Each row below holds a small network's activations on one input, seen along a few directions.
Each table varies a few parts of the input and shows all the possible inputs, shuffled.
A made-up example of a description, with smaller parts first: one of 6 places along a line, together with either a single point or one of 9 places around a ring or (one of 3 separate values, together with one of 8 places around a ring).
Shared parts are said once, and a part with two or three values counts as separate values.
In the rows, zero is written as 128.

Other details of the inputs shift rows strongly along two fixed directions, in all tables alike. That doesn't count.

Table:
x1: [119 117 136 148 112 158 133 155 132 134  46]
x2: [ 59 186 119 137 138 158 195 135  85 167  68]
x3: [114 117 121 141 128 138 168 163 155 149  56]
x4: [203  57 131 118 130 107  56 129 173  99 186]
x5: [117 120 131 151 123 162 131 154 140 137  48]
x6: [167  73 133 107 126 107  75 155 193  81 119]
x7: [109 193 127 120 129 104 144  74  62 136 207]
x8: [206  62 138 119 107  99  59 132 163  97 179]
x9: [108 111 117 151 122 163 144 156 148 125  53]
x10: [ 99 181 111 122 139 139 123  76  63 111 212]
x11: [184  71 140 119 134 105 117 160 189 126 135]
x12: [185  69 136 118 134 103 104 155 181 137 129]
x13: [109 109 125 136 121 170 140 156 149 134  54]
x14: [130 140 137 125 114 107 138 126 111 143 138]
x15: [154 130 134 116 135  91 116  96 115 130 196]
x16: [146 126 129 127 129 117  94  90 106 108 191]
x17: [109 113 132 148 126 167 144 162 147 128  57]
x18: [107 196 123 123 141 109 140  74  71 139 210]
x19: [ 36 202 125 124 133 138 190 136  98 143  58]
x20: [100 185 116 108 140 116 149  75  79 135 218]
Each input here is: one of 2 separate values, together with either a single point or one of 9 places along a line.
The inputs of x8 and x14 match in every part but the choice among 2 separate values. If x9 is changed in the same way as x8 into x14, which row does it become?
> x3

Table:
x21: [ 54 201 123 149 119 148 162  90  55 127 138]
x22: [169  88 138 119 125 113  78 121 148 107 157]
x23: [ 50 203 113 129 134 164 158  97  57 127 141]
x24: [153 121 119 112 149 106 109 104 136 126 189]
x25: [160 113 133 118 121 102 120 108 125 128 192]
x26: [ 87 177 126 129 130 151 162 116  84 154 125]
x27: [159 117 123 125 113 111  98 107 117 108 182]
x28: [ 69 174 107 130 133 158 152 107  89 128 117]
x29: [123 124 133 149 120 142 125 145 130 129  65]
x30: [148 150 127 119 137  99 107  87  92 134 205]
x31: [180  94 135 124 127 106 106 135 159 122 173]
x32: [126 110 142 111 129 111 133 172 172 136  50]
x33: [ 94 157 130 112 120 113 164 140 125 132  99]
x34: [125 122 138 133 133 146 138 152 139 153  78]
x35: [125  96 132 133 133 155 119 167 161 125  55]
x36: [ 99 148 125 140 135 140 164 139 120 143 108]
x37: [108 119 116 144 127 147 141 147 149 120  76]
x38: [158 117 135 126 124  97 116 108 127 125 192]
x39: [ 96 151 131 136 128 160 129 130 108 131  93]
x40: [137  92 121 132 128 139 155 164 171 147  65]
x41: [146  99 136 149 116 127 143 168 155 152  57]
x42: [143 147 125 116 128 114 127  95 102 126 217]
x43: [160 120 139 124 133  99 110 104 127 125 187]
x44: [121 122 133 138 141 141 149 154 146 143  82]
x45: [200  35 122 117 122 115  84 159 211  98 125]
x46: [153 120 116 122 139 102 121 109 140 120 194]
x47: [172  96 136 125 128 121  82 128 155  99 162]
x48: [130 151 124 128 125 122 106  94 102 100 209]
x49: [125 144 116 116 130 125 115  95 103  99 211]
x50: [ 96 141 130 134 116 152 137 126 105 133  93]
x51: [ 94 174 122 140 120 135 169 112  77 156 122]
x52: [101 145 115 126 137 143 159 128 121 151 103]
x53: [110 122 120 142 135 149 134 143 148 121  72]
x54: [190  62 143 127 121 109  76 140 178 101 137]
x55: [113 130 135 107 123 114 145 158 149 136  73]
x56: [ 97 140 129 140 110 150 148 127 107 129  96]
x57: [133  95 133 138 111 158 131 168 158 127  60]
x58: [108 119 126 143 126 152 139 156 143 119  80]
x59: [ 81 179 121 152 116 143 149 110  76 130 113]
x60: [ 86 171 129 131 125 140 163 109  80 156 122]
x61: [ 62 201 115 131 136 148 185  99  63 147 153]
x62: [145 123 126 122 140 120  96 111 131  95 186]
x63: [139 147 120 119 121 115  96  87  88 112 200]
x64: [135 146 121 107 142 114 121  96 104 125 216]
x65: [140 145 134 116 136 102 111  85  97 131 208]
x66: [ 97 147 127 132 120 163 135 133 108 131  96]
x67: [175  94 124 120 145 102 106 124 167 120 167]
x68: [148  96 135 134 118 133 136 166 151 158  54]
x69: [125 111 139 121 119 107 147 176 175 129  56]
x70: [188  96 137 127 130  94  97 126 149 127 162]
x71: [216  47 147 123 131 106  86 166 206 122 127]
x72: [127 113 143 119 128 109 140 172 175 130  52]
x73: [142 120 115 115 142 119  92 101 133 103 181]
x74: [100 148 128 129 144 145 151 135 116 149 103]
x75: [122 121 132 141 121 144 119 144 127 136  64]
What do these inputs look like to the network?
> one of 5 places around a ring, together with either a single point or (one of 2 separate values, together with one of 5 places along a line)
The inputs of x44 and x36 match in every part but the place on the ring of 5. If x70 is changed in the same way as x44 into x36, which row does it become?
> x41
The inputs of x34 and x42 match in every part but the place on the ring of 5. If x32 is changed in the same way as x34 into x42, which row does it become?
> x33
Which other rows does x58 become when the choice among 2 separate values takes its other values? List them by row number.
> x36
A walk changes only the place on the line of 5. It starts at x27 and steps to x56. List the rest of the walk in order.
> x57, x49, x45

Table:
x76: [ 43 164  95 183 124 206 187 128  87 131  53]
x77: [107 148 155 160 111 154 161 143  95 177  57]
x78: [195  60 151 113 118 110  58 158 172 124  65]
x79: [165  80 121 154 121 119 165 159 165 163  96]
x80: [ 67 181 145 166  94 151 212 148  71 176  55]
x81: [145  90 128 109 160 165 119 160 164 153  80]
x82: [ 78 114 105 121 122 179 168 157 159 107  80]
x83: [171 134 152 133 127 110  81  83  83 132 225]
x84: [198  60 156 109 110  84  79 160 181 143  72]
x85: [196  57 149 108  92  66 106 176 189 132  82]
x86: [207 100 133  89  89  30  89 108 147  94 240]
x87: [ 37 190 124 143 104 173 144 131  70 129  21]
x88: [ 40 205 135 132 151 126 206 144 110 166  40]
x89: [204  53 160 146 117 142  75 164 165 133  86]
x90: [175  45 135 117  92 114  65 170 189  76  73]
x91: [148  90 120 103 121 121 182 182 188 149 101]
x92: [ 93 176 123 149 103 150 119  78  51  85 213]
x93: [ 67 174 119 175 148 185 185 119  76 191  47]
x94: [ 68 232 134 117 131 113 124  53  15 146 174]
x95: [137  89 121 110 152 174 112 164 170 138  82]
x96: [175  42 118 106 141 157  85 179 212 110 101]
x97: [126 134 114 103 136  85  96  95 156  42 234]
x98: [180  72 152 110 163  93  85 171 212 129  81]
x99: [207  52 163 140 100 107 112 173 177 148  98]
x100: [128 112 136 121 157 133  99 163 181 112  63]
x101: [178 122 118 134 149 102 109  74 110 146 236]
x102: [105 129 130 114 160 165 152 150 133 177  71]
x103: [ 63 220 112  99 155 130 189  73  50 166 212]
x104: [ 39 206 132 137 168 160 167 135  98 151  29]
x105: [ 49 171  98 182 132 210 174 125  83 147  49]
x106: [117 176 107 149 158 150 124  57  55 142 209]
x107: [ 86 178 111 110 150 108 110  88 110  61 214]
x108: [147 151 130  94 149  46 127 104 140 109 233]
x109: [ 64 144 123 137  82 148 148 142 117  95  39]
x110: [141 112 147 115 158  97 125 161 185 144  72]
x111: [ 79 215  96 152 121 122 211  69  47 149 217]
x112: [163 141 140  96 112  57  94  84 100 124 214]
x113: [138 113 134 115 126  80 168 181 200 122  83]
x114: [145 111  94 145 118 129 112  78 125  74 241]
x115: [136  79 137 159  79 157 126 161 159  89  82]
x116: [107 127 138 166 101 182 122 150 110 123  64]
x117: [135 116 100  93 143 134  97  99 131  77 244]
x118: [163 127 124  83 162 102 109  90 125 144 243]
x119: [206  43 130 146 129 113 128 161 194 159 103]
x120: [ 73 204 112 114 159 120 108  80  91  83 203]
x121: [199  99 135  94 120  83  21  90 128  83 220]
x122: [ 60 183 140 172 112 202 155 133  61 152  41]
x123: [118 166 113  89 144 101 166  95  98 145 238]
x124: [162  94 148 149  80 115 164 176 155 140  92]
x125: [169 120 106 140 149 136  79  75 108 112 233]
The inputs of x114 and x76 match in every part but one. If x109 is changed in the same way as x114 into x76, which row does it become?
> x90
The inputs of x80 and x124 match in every part but one. If x85 is changed in the same way as x80 into x124, which row does it become?
> x86
What do these inputs look like to the network?
> one of 5 places around a ring, together with one of 10 places along a line
Which other rows does x104 become when the place on the ring of 5 takes its other values? List them by row number.
> x78, x81, x89, x106
Which other rows does x117 become when the place on the line of 10 takes its other values? List them by row number.
> x81, x82, x91, x95, x96, x102, x103, x118, x123
A walk changes only the place on the ring of 5. It starts at x120 and steps to x87. List the rest of the walk in order.
> x116, x105, x96
